These are the activations of a small network on made-up records, seen along a few directions, one row for each record.
Here are examples, each followed by its value of one field, W.
Records without W are marked none.
The largest differences between rows may come from other fields.
[  9  -3 -21   5   0  18   5 -18   3   3  -1   7   1  -4   7   9 -28 -19
  -7  -2  -5  -2 -33  -5  29  -8  15   8  10  -2 -11  -4   8  23   0] | w3
[ 18   2 -26  -3 -12  13 -12 -21   7  14  -3  -5  20 -11  14  10 -35   2
  -7   6 -10   9 -21   4  19 -22   7  16   2   0  -7 -20   3  13  -3] | none
[  7  25 -28 -12 -10  21  -6 -54 -12  24   4   6  83 -38  12  -7 -21 -34
  19  -3  -7 -46 -18 -27  57 -17  -2  26  25  24  17 -11 -11  -1 -10] | w1
[ -1  15 -21 -20   1  20 -13 -35 -12  20  12   5  56 -21  11  -7 -17 -15
  23  -7   7 -39 -12 -20  40 -22  -6  27  11  20   7   5  -8 -16   5] | w2
[ -9  11  12  12 -15   0  13  -7  -2   4  -6 -24   2  -6   2   0 -14 -13
  -7   6   1   2   6 -24  -8  13  13   1 -12   4  -1  14   3  -4   8] | w7
[ 14 -26   3   2   9  -6   1   0  -1   2 -10   2 -18  23 -12   0   0  -3
 -10   0   5   3 -19   4   3   4   0   4   4 -15  -5   4   2  23   6] | w3
[ -2 -10  -1 -10  -3   7   4   1  12 -30   8   1 -12  -1 -11   2  29  -1
 -13   0   2 -14  16  -3 -16 -11  -9  -3  -1   4   6   2  -3  -6  -6] | w4
[  0   6   0 -16 -24  26   4 -22  18 -10  19  -4  31 -33  18   5 -14  -8
  16   0  -7 -16   5 -10  17 -12   9   6   5   3  -7 -13   9  -6 -11] | none
[ -5  17  -7 -14   8 -13 -20   7 -14 -12  11 -14  -4  11   5  -4  -4  -5
 -18 -15 -16   9   4 -13 -11  -1 -11  -2  11  19  14   4 -10   5   5] | w4
[ -4  24 -25  -5 -18  25   2 -30   0  12  35  10  53 -32  24  -6 -24 -30
  29 -16   7 -39 -17  -9  39 -16   3  25  27  19   1 -15   1   2   3] | w8
[ -6   7  12  28  -4   9  15 -10  -6   5   6 -17  -2   2  -1  -2  -2 -12
  -5 -20   5   1  -5 -15  -3  13   7  13   3   8  -2   2  25  32   4] | w8
[  5  25 -12 -16  -3  25  10 -47 -17   6   6   7  54 -38  13   7 -34 -31
  36  25   2 -18  12 -25  40 -11 -12  34  12  21  21 -20  10 -10  -5] | w4
[-24  18  -5  -2  -6  10   3  -1 -12 -11  20   2  31 -28  14   3 -26 -30
  28  -7   8 -24 -14  -9  32 -21  13  24  16  23   3   7   0   5   1] | w6
[ -1 -13   9 -13  23  -9 -26  31  11  -4 -10  -5 -75  45 -11  -8  38  51
 -21   5  -2  34  22  33 -43   1 -16 -44 -24  -2  -8  20 -11  -8   4] | w2
[ -6 -14  41  -8  20 -18 -15  35   9  -2 -16   1 -75  41 -10  -9  39  55
   0   1 -14  43  30  29 -51  23  -6 -48 -30 -11 -23  15  -1 -16   9] | w2
[ -4  24  19 -10  -3 -17  -7  13  -7  -1  -4 -16  -7   2   5  -4   6  24
  12 -23 -17   9  14 -10 -23   3  -5   0  -9   4  -3   2   3  -5   5] | w5
[-15 -29  28  -5  19 -37   8  48   9 -13  -6  15 -78  51 -36  -5  67  38
 -21   4  11  24  23  35 -71  13 -33 -55 -20 -19  -5   7  -3 -21  -2] | w7
[ 16 -23   0  -7   1 -12  -8   7  -8   3 -16   3  -9  11  -6   8  -8   6
  -5   6  -9  22  -9   0 -11  -9   4  -2 -11  -9  -8 -10   1   6   8] | w6
[  2 -24  23   1  16 -27   2  50  -3 -14 -17   3 -78  57 -23   6  36  30
 -24 -10   6  40  13  17 -52   8   0 -29 -21  -7 -17   3  -6  -2  31] | w6
[  5   0 -10   8   5  -1 -11  13   4  11  -1 -14  -6  17  10  -5  -1  11
 -12  16   8   7 -14  15  -1   5   9   7 -10 -11  17   6 -16   2   7] | none
[  7 -21  -2   0  -2 -28   0   2   4   9 -16  -4 -15   9  -6   1 -15   3
 -22  -3   7  15 -18   3  -6  -4  -9  -8  -7 -18  -5  -2  11  18  -2] | w7
[-14   3   1   3   5 -29   8  18  -5 -12  10   7  -1  -1 -10  -5  32  14
   0 -27   5 -26   1  -5 -17  -8 -11  -2   8   5   6 -11  -1 -11   7] | w5
[ 17   6   2   5 -13   3   2 -23  -4  11 -10  -4  25 -30   9  -4 -15  -8
   4  -3 -16  -7 -17 -15  27  11  -1   7  15  -4   0  -1  10  25  -8] | w1
[  1  -8  -4  -7 -16  -2 -19  -5  24   0  20  -6  21  -6  10  -9   2   1
 -15 -15   1  -6  16   2  -9  -1  -8  -6   2 -14   7 -11   8  -3 -15] | w8
[ 15 -15  37 -14  13 -21 -25  24  -1  -7 -24 -25 -63  42 -29  -7  61  22
 -17 -16   8  18  39  -1 -59   4 -11 -32 -24  -9  -1  12   8  -7   4] | w5
[-15  15 -18 -11   7   5  12   6   2   4   5  31  15   2   0   6 -21   9
  -5  -6 -10   1  -8  15  24  16  -2   6   3  -3 -11  -5 -18 -19  -7] | w3
[ 21 -10 -22   3 -11   2  -8 -23   3  10 -18  -2  16  -6  -3   5 -18   4
 -10  10 -14   6 -18   4  17 -17  -1   8   3   5   7 -11  -4  16  -7] | w1

Which value of W does each new row have?
[ -7   1 -13  -6  18  21   1 -10 -10   4   5  17  14  13 -10  -6  -5  -7
  -7   9  10 -11  26 -10   7  -2 -19   3  12   9  11   1  -5 -10   6] | w3
[  7   1  -7  15 -10  -5  11   9   7   1 -20  10 -19  19  -5  10   4  11
 -18 -19 -14  23   6  14 -17   5   6  -9 -12  -4 -13 -13   2  11  -3] | w8
[ -4   3  14   7  -8 -10   3   3  10  -6   3   4  -1  -4   3   2   5 -10
   9  -2  -2  15   5  26  -3  15   8 -16  -2 -17  -7  -7   8   3 -25] | w8
[ 24   7 -42   1 -24  31   2 -58  -6  12  11   2  84 -66  25  11 -54 -68
  33  25   8 -36 -56 -12  74 -38  22  65  32   5   5 -22  -2  24 -25] | w4
[ 15  16   6   7 -17   7  -8 -20  -5  14   5 -28  10 -23   9   7 -11  -4
   1 -11  -1   0  -4 -27  -3 -10   8  22   0   6 -14 -14  16  10  14] | w5
[ -5 -10  -2   1  15  16 -13   7   3 -16  -3   7 -28  21  -3 -11  -5   6
 -25  -4  11   3  18  -1  -8   5 -21 -10   4   0  13  21   6  21   5] | w3
[-14 -11  25  -6  14   4  -1  36  11 -14   2 -13 -54  43 -16 -10  37  28
 -38  -9   3  21  41   6 -38  40  -2 -26 -15 -13 -10  33 -18 -20  12] | w3
[ -2   2 -10  10   6  -6   5  21  -8   0  -2   4   0   8   7   5  -7   1
  -4  14 -15  17  -9  -2  -5  -2   9  -4 -15   1   0  -5 -10 -12  12] | w6
[-12  13 -26   1  -7  13   8 -27  -3  -3  20  12  43 -29   5  -5  -7 -16
  10 -12  -7 -42 -26 -13  32 -19  -5  11  29  22   8 -10  -7  -1  -1] | w1
[  1  -8   6  -7  -9  -3  -6   5  17 -13  14  -6   5 -18   2   0  16  17
  -6 -10  -7  -5  10 -11 -16  -7  -2  -5  -4 -14  -2  -7   7 -17  -6] | w5
[ -2   6 -11   0  13  -5   9  -5   1  14 -10  10   5   2 -15   1  24  19
  -7  10 -19   7  12  13   9   1 -12 -18  -2   1   2 -11 -16 -15 -20] | w1
[  8   8   3  -2   4   4  16   0  -2   6   3  -5   9   7   4   3   3   1
  14  22  -5   6  -8   8  -1   6  -1  26  -6   2  12   0 -15  -2  13] | w4
[ -1  31   6  -6   7   4  10 -12 -13 -16  14  -2   7 -13   5   1 -15 -14
   1   8   1   3  17 -21   6  14  -1   6   5   2  14 -10  -2 -13   0] | w4
[ -8  16 -39  -7 -11  -9  -8 -12   2  13  10  26  45 -13   1   0 -26 -15
  11  -9   1 -19 -17  17  26 -12 -14  -2  16   1  10 -34   8   4 -16] | w8
[  6  15   9  10  -6   4   8 -22  -1   3  -2  -8  10 -20  10  -5 -14  -5
   5  -4 -20  -3 -19 -14  19  13   6  -3  14   1  -3  -1  10  24  -3] | w1
[ 15   7  -8  20  -8  22  -7 -29 -16  21  15 -15  27 -18   8  -4 -25 -38
   1  -4  11 -14 -18 -28  21  -8  12  25  14   7  -4   0  25  36   2] | w8
[-23  -6  29  -7  25 -23  19  37   3  -3 -22  -1 -82  53 -25  -1  54  32
  -9   6  10  29  31  36 -45  23 -12 -47 -35  -4   0  18 -15 -23  -8] | w7
[  7   1  -1  -4 -13  22  -4 -25  11  -3  10 -23  22 -37   7   5   0 -18
  16  -7  16 -28  -5  -6  27 -19  10  27  12   0  -4  -1   2  -1 -11] | w5
